A small network was shown many inputs. Here are its activations along a few directions, one row for each input.
In each table, some parts of the input vary, and every possible input appears once, in random order.
Descriptions start from the smaller parts, as in this example, which fits no table here: one of 3 separate values, together with either a single point or one of 11 places around a ring or (one of 4 places along a line, together with one of 8 places around a ring).
Shared parts are said once, and a part with two or three values counts as separate values.

Other details of the inputs vary at random and push rows far along three fixed directions, the same in every table; ignore that.

Rows:
R1: [ 124,   57, -324, -452, -340,  237, -204,  530,  -30,  -68,  -98, -550,
 -245]
R2: [-192,   64,  -71,   48,   49,   51,  153,  -99,  -48,   99,  224, -243,
   16]
R3: [-340,  -27,  -32,   25,   12,  132,   79,  125,  -65,   28,   91, -170,
  -30]
R4: [-286,  325, -132,   -5,  312,  221,  238,   71,  142,  157,  -51,  139,
   30]
R5: [ 773, -822,  133,    5, -413, -543, -234,   90,  -55, -204,  -40,   96,
 -103]
R6: [ 906, -856,  154, -119, -173, -517, -142,  318,   85, -135, -284,  446,
 -168]
R7: [-599,  -37,  146,  439, -522,  208, -257, -556, -626, -349,  413,  -15,
  166]
R8: [  78,  203,   63,  -76,  180,  -42,   23,   44,  162,  129, -125,  -17,
   33]
R9: [  49,   70, -139,   24,  175,   -7,   19,   51,  192,   88,  -80,   33,
  -38]
R10: [ 568, -803,  161,  -34, -417, -364, -204,  235, -147, -200,  -97,  281,
  -84]
R11: [ 59,  25, -65,  -6, 182, -40,  62, 113, 180, 183, -44, -29,  21]
R12: [ -33,   54, -225, -257, -431,  245, -215,  259, -237, -143,   33, -359,
 -180]
R13: [  0, 111, -97,  14, 227,  -3, 224, -60, 100, 101,  51,  15, -94]
R14: [-232, -181,   82,  334, -606,   91, -372, -501, -545, -235,  427, -160,
  299]
R15: [-347,  228,   89,  -27,  -17,  214,   95,  -72, -136,   46,  102,  -93,
  142]
R16: [  98,   37,  -88,   -1,  236,  -77,  155,   19,  211,  154,   13, -100,
   29]
R17: [-340,  -52,  525,  518,  126, -111,   82, -634, -160, -171,   55,  662,
  371]
R18: [  49, -133, -396, -161, -329,  178, -226,  267, -102,  -49,  124, -476,
 -147]
R19: [-156,  -99,  381,  423, -164, -138, -122, -617, -308, -133,  190,  361,
  286]
R20: [ 106,   45, -267, -238, -404,  128, -330,  250, -130,  -99,   26, -544,
 -231]
R21: [-270,  101, -150,   73,  -22,  201,    9,  -14,  -33,   34,  100,  -60,
  108]
R22: [  64,   49,   46,  -45,  385,  -28,  295,  144,  234,  153, -199,  407,
   -6]
R23: [ -14,  122, -129,   55,  172,   29,   66,   13,  104,   84,  -49,  121,
  -84]
R24: [  -6,  202,    5, -223,  281,   58,  123,  354,  278,   79, -275,  -74,
  -83]
R25: [-170,  179,  -16, -239,   72,  137,   67,  348,   96,   54, -115, -336,
  -99]
R26: [-171,  -25, -105,  -15,  -51,  137,   13,  125,  -39,  101,  103, -151,
  112]
R27: [-470,  253,  -58,  -25,  164,  248,  222,   74,   20,  238,  154, -236,
  181]
R28: [-134,  283,  -50,  -16,    0,  116,   77, -186, -121,   -3,  142, -191,
  -88]
R29: [-156,  297,   42, -160,   -9,  -20, -161, -212,   23,   76,  154, -264,
  -21]
R30: [ 107, -158, -408, -211, -377,  177, -209,  341, -166,  -69,  101, -422,
 -266]
R31: [-210,  207,  188,  -10,  171,   82,  167,  -47,   54,  106,  -38,   90,
  230]
R32: [ -79,  307, -116,  -19,   -1,  110,   17, -143,  -59,  -40,   73, -169,
 -103]
R33: [ 265,  -48,  -20,  -85,  435, -121,  197,  200,  372,  210, -230,  244,
   58]
R34: [-460,  109,  -72,  139,   38,  211,   84,  -38, -118,   -4,  136,  -53,
  -30]
R35: [-129,  434, -180, -170,   92,  207,   13,  106,   50,   83,  -65, -220,
 -168]
R36: [-209,  295, -106,    7,  -19,  229,  -20, -154, -112,  -31,   69,  -61,
   25]
R37: [ 251,  108,  -53,   14,  494, -157,  262,  -15,  437,  128, -208,  250,
  -15]
R38: [  48,  335,   76,    2,  497,   10,  207, -127,  336,  101, -249,  351,
  146]
R39: [-107,  265,  -92, -258,   51,  220,   60,  277,   83,  125,  -73, -262,
   26]
R40: [ -49,  -24, -208, -203, -393,  174, -280,  314, -136, -218,  -24, -458,
 -220]
R41: [ 325,  152,  181, -160,  459, -226,  300,   48,  337,  137, -269,  221,
  -78]
R42: [  71,  -34,   15,  -54,  167, -108,   93,  148,  171,  190,  -48,  -60,
    7]
R43: [ 725, -798,    8,  -21, -444, -353, -284,  178, -165, -245,  -86,  298,
 -206]
R44: [-139,  172,   71,  -31,  -43,   35,  -48,  -46,  -55,   85,   65, -242,
   67]
R45: [  93,   -3,   -6,    2,  413,  -90,  168,  202,  392,   37, -316,  329,
  -59]
R46: [ 131,  286,  135,  -66,  439,  -68,  216,  -17,  254,  142, -267,  351,
  -71]
R47: [  59,  183,    1, -118,  165,   82,  114,   10,   53,   45,  -99,  110,
  -55]
R48: [-273,   34,  485,  529,  184,  -98,  121, -806, -176,  -61,  152,  677,
  482]
R49: [ -65,  -73,  327,  468, -142, -193, -108, -719, -247, -151,  245,  265,
  359]
R50: [ -93,  118, -233,   64,    6,   96,   57,  -94,  -29,    9,  149, -156,
  -90]
R51: [ 852, -715,  120,  -19, -175, -503, -169,  213,   66, -159, -282,  512,
 -256]
R52: [ 255,  -31,  -18, -264,  108, -236, -109,  122,  287,   87,  -47,  -75,
 -179]
R53: [-402,  168, -141,    2,  166,  212,  106,  164,   84,  119,   56, -253,
   29]
R54: [-151,  -18,  -84,  -25,   24,   93,   66,   62,  -12,  145,  150, -235,
  108]
R55: [-207,  -26,  507,  535,  118, -162,   53, -794, -151,  -57,  145,  620,
  547]
R56: [-224,   92, -268, -192, -136,  209,   -7,  295,  -97,  157,  182, -598,
 -171]
R57: [-556,  -32,   88,  446, -573,  202, -328, -540, -601, -396,  376,   -6,
  171]
R58: [ 295, -753, -138,   80, -853, -140, -528,  187, -441, -458,  107, -109,
 -280]
R59: [ 305,  141,  226, -105,  450, -271,  267,  -18,  359,  152, -245,  187,
   38]
R60: [ 343, -635,  326,  210,  -60, -422,  -62,   -5,   43, -159, -163,  502,
   73]
R61: [ 348,  227,   69,  -93,  465, -194,  193,  -29,  415,   60, -322,  256,
  -46]
R62: [ -77,   42, -160, -258, -400,  249, -147,  243, -272,  -87,   83, -377,
 -168]
Each input here is: one of 2 separate values, together with either a single point or (one of 5 places along a line, together with one of 6 places around a ring).
The inputs of R4 and R12 match in every part but the choice among 2 separate values. If R37 is changed in the same way as R4 into R12, which row does it become?
> R61
The inputs of R42 and R44 match in every part but the choice among 2 separate values. If R56 is changed in the same way as R42 into R44, which row does it become?
> R19
Change only the place on the line of 5 in R56. List by row number the other rows that result.
> R2, R3, R6, R10
A walk changes only the place on the line of 5. It starts at R50 and steps to R23. List the rest of the walk in order.
> R30, R4, R58
Change only the choice among 2 separate values in R52. List by row number the other rows that result.
> R29
A walk changes only the place on the ring of 6. It starts at R57 and steps to R7. List the rest of the walk in order.
> R17, R25, R24, R40

Rows:
R63: [-136,  386,  -82, -131,  616,  112,  374,  177,  421,  321, -182,   53,
   56]
R64: [ -14, -386,   49,  283, -246,  -91, -150, -193, -208, -124,  173,  169,
  116]
R65: [ 581, -189,  139,  -39,  -45, -329, -121,  -84,   83, -138, -206,  295,
 -120]
R66: [ -95, -424, -263,   11, -641,  124, -294,  213, -402, -168,  304, -476,
 -131]
R67: [ 368, -101, -124, -402,   69,  -34,   27,  611,  229,   37, -345,  -52,
 -313]
R68: [ 521,   39, -192, -438,  -38, -106, -104,  352,  208,   14, -217, -254,
 -332]
R69: [  40, -380,  113,  315,  -51, -149,  -15, -155,  -68,  -98,   38,  406,
  131]
R70: [ 189, -137,  150,  154, -317, -179, -247, -400, -229, -195,  144,   86,
   63]
R71: [-515,  644, -135,   90,   98,  321,   59, -384, -110,   88,  261, -333,
   97]
R72: [ -70,   77,  232,  180,  447, -118,  276, -198,  226,  162,  -90,  428,
  250]
R73: [ 431, -410,  221,   69,  162, -323,   85,  105,  179,  -87, -310,  624,
  -27]
R74: [-631,  470,  -71,   39,  177,  369,  184,  -63,  -63,  138,  144, -186,
  105]
R75: [ -86, -268, -154,  -63, -681,  150, -362,  138, -420, -198,  250, -511,
  -63]
R76: [-453,  176,  352,  492,  414,  -32,  285, -632,   31,  121,  147,  516,
  498]
R77: [ -92,  699, -210, -535,  427,  240,  237,  415,  375,  300, -195, -547,
 -230]
R78: [-760,  311, -200,  158, -108,  450,   48, -149, -294,   30,  368, -388,
  104]
R79: [-137,  565,  -51, -227,  346,  141,  161,   48,  232,  185,  -89, -256,
  -48]
R80: [ 329, -256, -222, -315,  -18,  -58,   -9,  577,  179,   83, -167, -220,
 -273]
R81: [ -24, -404,  118,  250, -250, -126, -125, -172, -215, -104,  176,  134,
  122]
R82: [  56,  317,  180,   62,  338,  -96,  154, -301,  162,   75,  -95,  240,
   77]
R83: [-149,  185,  162,  151,  421,    6,  239, -139,  187,   74, -164,  493,
  146]
R84: [ -31, -317,  113,  135, -430,  -37, -223,  -93, -325, -215,  119,   47,
   38]
R85: [-375,  351, -159,  -58,  271,  249,  205,   83,  120,  235,   82, -266,
   78]
R86: [-692,  392, -204,  143,  104,  432,  147, -103, -121,   91,  231, -218,
   96]
R87: [ 374, -207, -173, -358,  -29,  -77,  -11,  549,  180,   82, -181, -257,
 -228]
R88: [ -23, -272,  -63, -100, -560,   76, -288,  172, -331, -155,  165, -413,
  -64]
R89: [-745,  253, -147,  183,   13,  370,  152, -120, -192,  127,  360, -346,
  157]
R90: [ 193, -132,  125,  156, -318, -170, -254, -402, -223, -200,  140,   96,
   58]
R91: [  16, -269,   69,  197, -311,  -35, -201, -136, -241, -215,   54,  218,
   51]
R92: [-155,  671, -275, -472,  294,  293,  143,  341,  273,  242, -106, -614,
 -218]
R93: [ 166, -116,  -59, -123, -563,  -31, -351,  -72, -324, -174,  218, -462,
 -129]
R94: [ 354, -175, -194, -343,   89,  -28,   58,  608,  232,   29, -305,  -43,
 -327]
R95: [ 344, -151, -106, -407,  -63,  -35,  -34,  580,  153,   33, -246, -227,
 -240]
R96: [-793,  291, -203,  181,  -92,  415,   56, -185, -271,  128,  462, -486,
  172]
R97: [ 218,  409,  283,   56,  761, -225,  368, -274,  475,  188, -341,  609,
  103]
R98: [ 565,   66,  -91, -474,  102, -167,   -1,  395,  287,   71, -290, -181,
 -320]
R99: [ 303, -263, -156, -338,  -26,  -79,   19,  586,  161,  100, -153, -258,
 -257]
R100: [ 571, -314,  275,   12,  296, -380,   82,   93,  333,  -30, -436,  715,
   35]
R101: [ -52, -281,   72,  184, -421,  -11, -245, -174, -318, -201,  170,   16,
  120]
R102: [ 416, -497,   99,  149,   86, -311,   30,   91,  144,  -70, -206,  552,
  -12]
R103: [ -93, -432, -236,    2, -639,  113, -283,  226, -396, -163,  297, -478,
 -124]
R104: [ 332, -371,  370,  512, -295, -398, -291, -783, -267, -355,   89,  684,
  225]
R105: [  15, -384,  140,  209, -276, -100, -117, -112, -239, -195,   81,  220,
   58]
R106: [-396,  454,  278,  419,  309,   21,  102, -789,    0,    9,  129,  408,
  385]
R107: [ 132,  379,  232,   34,  581, -157,  232, -248,  388,  121, -280,  464,
  119]
Describe the family of inputs behind these rows.
> one of 5 places along a line, together with either one of 3 separate values or one of 6 places around a ring
The inputs of R88 and R95 match in every part but the place on the line of 5. If R76 is changed in the same way as R88 into R95, which row does it become?
> R72
The inputs of R66 and R89 match in every part but the place on the line of 5. If R96 is changed in the same way as R66 into R89, which row does it become?
> R99
A walk changes only the place on the ring of 6. It starts at R63 and steps to R64. List the rest of the walk in order.
> R102, R86, R91, R100
Change only the choice among 3 separate values in R90. List by row number the other rows that result.
> R71, R107
Change only the place on the ring of 6 in R80. List by row number the other rows that result.
> R69, R83, R85, R94, R101
Change only the choice among 3 separate values in R97. List by row number the other rows that result.
> R79, R98
